A small network was shown many inputs. Here are its activations along a few directions, one row for each input.
Each table varies a few parts of the input and shows all the possible inputs, shuffled.
Descriptions start from the smaller parts, as in this example, which fits no table here: one of 6 places along a line, together with either a single point or one of 9 places along a line or (one of 2 separate values, together with one of 8 places around a ring).
Shared parts are said once, and a part with two or three values counts as separate values.
(in the rows, 128 means zero)

Other details of the inputs vary at random and push rows far along three fixed directions, the same in every table; ignore that.

Table:
r1: [189 155  84 116 102 122 172 168 125 169 143  47  71]
r2: [140 107 114 214 118 158 106 146  88 155  81 180 231]
r3: [ 90 122 141 117 159  87 199  86 151 117 156 184 102]
r4: [199 137  93 117 103  96 145 182 123 163 127  79  82]
r5: [157 134  81 139 126 112 181 161 140 176 121  76  96]
r6: [191 146  97 132 103 108 158 189 137 143 127 136 127]
r7: [132 124 167 104 139  59 166  97 146  82 149 226 120]
r8: [194 157  98 120 105 113 175 170 135 151 132  66  90]
r9: [197 160 105 117 110 115 169 175 139 159 137  61  86]
r10: [181 105  95 128 111  94 170 162 103 189 119 119 110]
r11: [107 133 156 119 126 166  86  96 135 115 156  83 121]
r12: [ 93 124 158 110 136 180 103  83 107 149 139  85 124]
r13: [138 137 114 211 131 140  97 163 118 115  70 172 232]
r14: [134  99 109 227 132 120  89 142 121 128  55 158 222]
r15: [100 107 147 107 135 151  68 110 130 113 135  91 108]
r16: [114 138 170 114 128 162  87 108 143 101 150  80 125]
r17: [ 97 115 140 104 131 153  73 102 123 108 125  90 107]
r18: [140 115 100 227 124 152  94 151 114 127  81 182 227]
r19: [158 148  75 125 122 119 171 191 130 173 109 102  95]
r20: [173 141  75 133 118 122 180 159 125 171 129  69  83]
r21: [174 144  75 130 117 123 165 187 123 169 124 113  97]
r22: [116 141 147 100 135  95 173 107 136 101 169 224 107]
r23: [ 98 100 155  94 123 159  77  95 108 145 133  94 120]
r24: [176 134  81 132 121 121 175 168 132 177 141  64  80]
r25: [169 109 136 221 116 116  76 150 122 100  74 168 231]
r26: [106  99 149 104 140  70 193  70 110 123 145 239 120]
r27: [ 85 127 144  90 120 189  93 105  98 140 133 105 122]
r28: [ 93 145 157 111 145 159  95 105 139 111 134  76 127]
r29: [ 93 116 154 109 131 179 101  83 112 151 146  83 126]
r30: [122 141 152 106 140  94 184  86 141 112 176 178  93]
r31: [181 115  95 124 112  97 170 161 100 192 114 114 105]
r32: [ 93 136 153 111 141 158  94 105 144 112 141  76 129]
r33: [ 84 120 148 104 142 146  77 109 134 118 112  86 109]
r34: [108 121 144  97 148  57 177  96 142  86 139 211 117]
r35: [119 107 127 189 121 161 103 123  94 146  96 184 217]
r36: [187 145  83 123  98 118 156 190 127 163 140 110 101]
r37: [140 115 103 228 126 152  94 155 112 125  81 180 224]
r38: [ 74 130 139 103 138 173  86 126 137 119 128  98 115]
r39: [164 126  76 131 119  91 165 172 126 162  94  92  94]
r40: [133 114 164 106 136  56 166  95 151  83 155 231 125]
r41: [111 142 160  94 119 169  72 134 139  97 146 103 124]
r42: [120 121 107 242 138 139 122 121 117 124  61 154 226]
r43: [ 91 132 141 113 161  90 199  84 147 119 150 181  98]
r44: [114 117 156 103 119 147  61 109 131 108 143  93 114]
r45: [ 92 135 156 113 143 157  94 109 142 109 141  74 127]
r46: [150 134 109 218 109 148  95 152 104 112  82 177 223]
r47: [112 112 149 101 151  54 173  98 151  92 148 218 122]
r48: [ 93 115 158 111 134 179 101  86 111 148 145  84 126]
r49: [ 89 128 151  92 126 188  89 109 102 146 136 107 122]
r50: [119 130 162  93 118 144  68 112 133  88 126  90 117]
r51: [ 85 123 133 109 152  88 190 102 148 109 148 233 116]
r52: [106 133 159 122 128 166  87 100 133 112 157  83 119]
r53: [171 146  81 119 116 109 164 195 137 157 123 111 116]
r54: [112 123 152  95 153  58 172 101 146  94 143 207 113]
r55: [147 107 122 217 131 113  83 153 122 110  66 157 231]
r56: [ 98 127 129 108 145  97 187  96 132  99 155 236 111]
r57: [177 145  81 127 122 124 175 165 130 180 135  60  75]
r58: [102 140 143 104 151  84 195  88 146  99 155 177 110]
r59: [113 117 159 104 121 146  62 113 129 106 144  91 112]
r60: [161 127 134 229 121 135 105 132 129 110  91 159 233]
r61: [110 125 152 102 118 148  67 105 122 100 133  92 112]
r62: [103 137 151 101 118 173  72 127 129 109 153 104 117]
r63: [ 86 147 141  90 131 168  84 128 132 100 127  96 125]
r64: [ 89 124 151 109 130 181 107  79 103 143 136  82 124]
r65: [ 70 138 132 101 134 175  91 119 129 114 117  97 113]
r66: [166 117  84 137 124  88 158 178 133 165 102  98 101]
r67: [108 150 154  91 116 172  77 126 132  92 135 102 123]
r68: [183 113  80 137 116  92 154 170 128 165 119 108 101]
r69: [107 118 138 118 153  92 193  77 146 115 172 198 104]
r70: [111 110 144 111 153  68 173  87 137 103 150 224 105]
r71: [ 89 139 147  93 135 166  79 135 139 105 137  98 126]
r72: [193 159  98 119 104 114 158 195 133 148 125 115 110]
Description of these inputs: one of 3 separate values, together with one of 4 places along a line, together with either a single point or one of 5 places around a ring.
Q: Changing only the choice among 3 separate values turns r71 into r55. The same change can be made to r53. Which row results?
A: r47
Q: Change only the place on the line of 4 in r25. List by row number the other rows that result.
A: r7, r40, r50
Q: List by row number the other rows that have the choice among 3 separate values and the place on the line of 4 in common with r69.
A: r5, r11, r29, r32, r60

Table:
r73: [ 77 132 152  68 141 133 121 112 139  98 153 173 100]
r74: [149 117  97 182 105 184  55 172 109 148 103  95 166]
r75: [147 111  95 173 138  92 183 124 134 152 134 151 118]
r76: [189 130  88 132  95 139  94 199 101 182  69  15 131]
r77: [174 140  91 135 109 130 183 157 105 187 129 108 114]
r78: [134 133 101 129 142 100 175 144 142 151 118 104 102]
r79: [144 135 121 232 142 107 118 136 152  83  84 160 211]
r80: [125 114 115 173 149  87 175 109 142 126 127 176 145]
r81: [158 130  93 111 116 109 159 172 134 147 145 146  94]
r82: [ 61 119 150 114 165 105 160  72 138 103 127 177 128]
r83: [ 66 135 171 136 137 194  77  82 105 109 109 127 190]
r84: [ 95 137 163  85 134 154 137  84 130 122 176 126 101]
r85: [188 133 129 194 114  90 104 159 137  92  91 149 198]
r86: [ 85 117 139 132 125 196  37 123 110 116 111 118 157]
r87: [175 161 123 156 122 100 184 148 144 111 137 163 148]
r88: [111 145 113  28 120 138 140 160 130 146 148  88  43]
r89: [115 150 139 111 119 196  88 134 114 148 124  41 131]
r90: [126 120 154  52 120 126 104 114 136 128 163  66  59]
r91: [ 98 118 176  69 139 103 121  88 135 100 146 148 103]
r92: [138 115  93 159 141  91 186 128 127 156 116 150 122]
r93: [150 148 121 147 125  89 147 159 155  81 132 210 149]
r94: [104 100 167 102 139  93 133  73 120 106 143 195 124]
r95: [ 88 121 166 160 126 211  54  79 107 120 137 105 175]
r96: [175 114 116  91 107 105 137 144 124 162 153  78  63]
Q: What do these inputs look like to the network?
A: one of 4 separate values, together with either a single point or one of 5 places around a ring
Q: Changing only the choice among 4 separate values turns r95 into r74. The same change can be made to r84. Which row results?
A: r81
Q: Change only the choice among 4 separate values in r89. List by row number the other rows that result.
A: r73, r78, r91
Q: Change only the choice among 4 separate values in r79. List by row number the other rows that result.
A: r85, r87, r93
